Each row has a name. Each piece below is followed by the name of the row it came from, unless a question asks for something else. Each question is about the rows just above it.

|  17.4 | -21.9 | -76.5 |  -1.4 |  -4.0 |  30.2 |  -2.6 |  69.3 | -28.1 | -16.6 |  55.1 |  21.4 |   4.3 |  26.9 |  18.3 | -21.0 |  -2.9 | -56.5 |  20.1 |  54.9 |   0.1 |  21.9 | -18.6 | -28.9 | -11.8 |  12.9 | -35.6 | -41.1 |  -2.4 |  -2.3 |  43.9 |  -7.3 |   6.2 |  15.6 |  -1.4 |  big
|  10.2 |  40.7 |  58.9 |  18.2 |  18.5 | -35.8 | -57.9 | -39.6 | -23.5 | -19.8 |  -2.8 | -30.7 |  10.2 |  -3.6 |  17.7 |  -1.4 |  45.6 | -30.3 | -15.9 | -37.8 |  35.8 |   7.2 |  38.0 | -39.9 |  31.7 |  18.5 |  17.7 |  34.7 |  28.6 | -32.4 |  23.2 |  24.3 |  34.0 | -39.8 |  10.8 |  Pidel
|   8.6 | -14.6 | -11.8 |   9.0 | -53.5 | -52.1 |   8.7 |  15.1 |  11.5 |   5.5 |  41.2 | -48.3 |  52.1 |  19.8 |  12.6 | -32.3 |  11.0 |  17.5 | -34.0 |  45.4 |  36.0 | -11.4 | -77.0 | -40.1 |  28.2 | -12.9 |   5.8 | -19.7 |  41.6 | -12.8 |  11.9 |  28.0 |  -2.4 |  -7.7 |   7.7 |  boma
|   5.5 | -48.3 |  16.5 |  22.4 | -33.1 | -41.7 |  46.5 |   1.3 | -10.2 |   2.1 |   2.0 | -24.4 |  18.0 |  -6.5 | -21.2 |  -5.7 | -43.4 |  49.5 | -16.0 |   2.2 | -65.3 | -20.3 | -65.1 |  15.7 |  52.8 |  13.2 |  -5.6 | -29.4 |  13.4 |  38.6 | -17.9 |  29.9 |  -6.4 |   9.5 |  -3.2 |  siga
|  -5.6 |   4.4 |  12.7 | -14.1 |  27.6 |  12.3 |  22.4 | -21.0 |  19.2 |   7.3 | -36.1 |  43.2 |   2.6 |  -4.1 | -37.4 | -18.4 | -14.4 |  15.8 |  16.5 | -44.2 | -80.4 |  18.4 |  58.3 |  15.4 | -38.6 |  -8.7 |   2.9 |  51.3 | -31.8 |  36.1 | -10.8 | -52.6 | -20.0 |  -6.7 | -29.4 |  duk
| -11.4 | -76.8 | -40.1 |  28.2 | -12.9 |  45.7 |   1.9 |   0.6 |   2.7 |  16.4 | -31.4 |   6.1 | -64.8 | -32.8 |  13.7 |  71.5 | -21.4 |  17.4 |  19.1 |  -2.4 |  28.5 | -21.9 | -12.1 |  69.8 |  17.3 |   4.4 |   1.6 | -49.8 | -37.3 | -20.8 | -38.8 |  18.0 |  11.2 |  34.0 |  26.7 |  luva
| -27.3 |  55.7 |  30.0 | -26.1 |  43.1 |  14.7 |  -9.0 | -16.3 |  -5.6 |  14.8 | -35.8 |   6.3 | -37.3 | -29.5 |  -2.0 |  41.9 |  27.6 |   4.1 |  23.1 | -27.8 |  78.0 | -24.7 |  34.9 |  14.6 | -46.2 |   6.7 | -20.9 |  22.4 |  13.7 | -33.7 | -15.5 |  28.0 |   8.9 |   8.8 |  -3.2 |  divor
|  11.1 | -34.3 | -55.2 |  20.6 | -12.3 |  43.5 | -12.5 |  53.9 | -33.1 | -13.8 |  40.6 |   6.2 | -27.5 |  14.3 |  33.8 |  13.3 |  -3.8 | -45.7 |  20.2 |  41.7 |   2.9 |  14.7 | -27.3 |  -1.9 |  37.8 |  21.2 | -25.6 | -69.2 | -10.8 | -11.8 |  26.5 |  12.9 |  10.7 |  20.3 |  18.1 |  muru
| -12.9 |  28.2 | -40.1 | -77.0 | -11.4 | is which row, read backwards? -> boma
Which row holds this, read backwards? | -20.3 | -65.3 |   2.2 | -16.0 |  49.5 | -43.4 |  -5.7 | -21.2 | -> siga

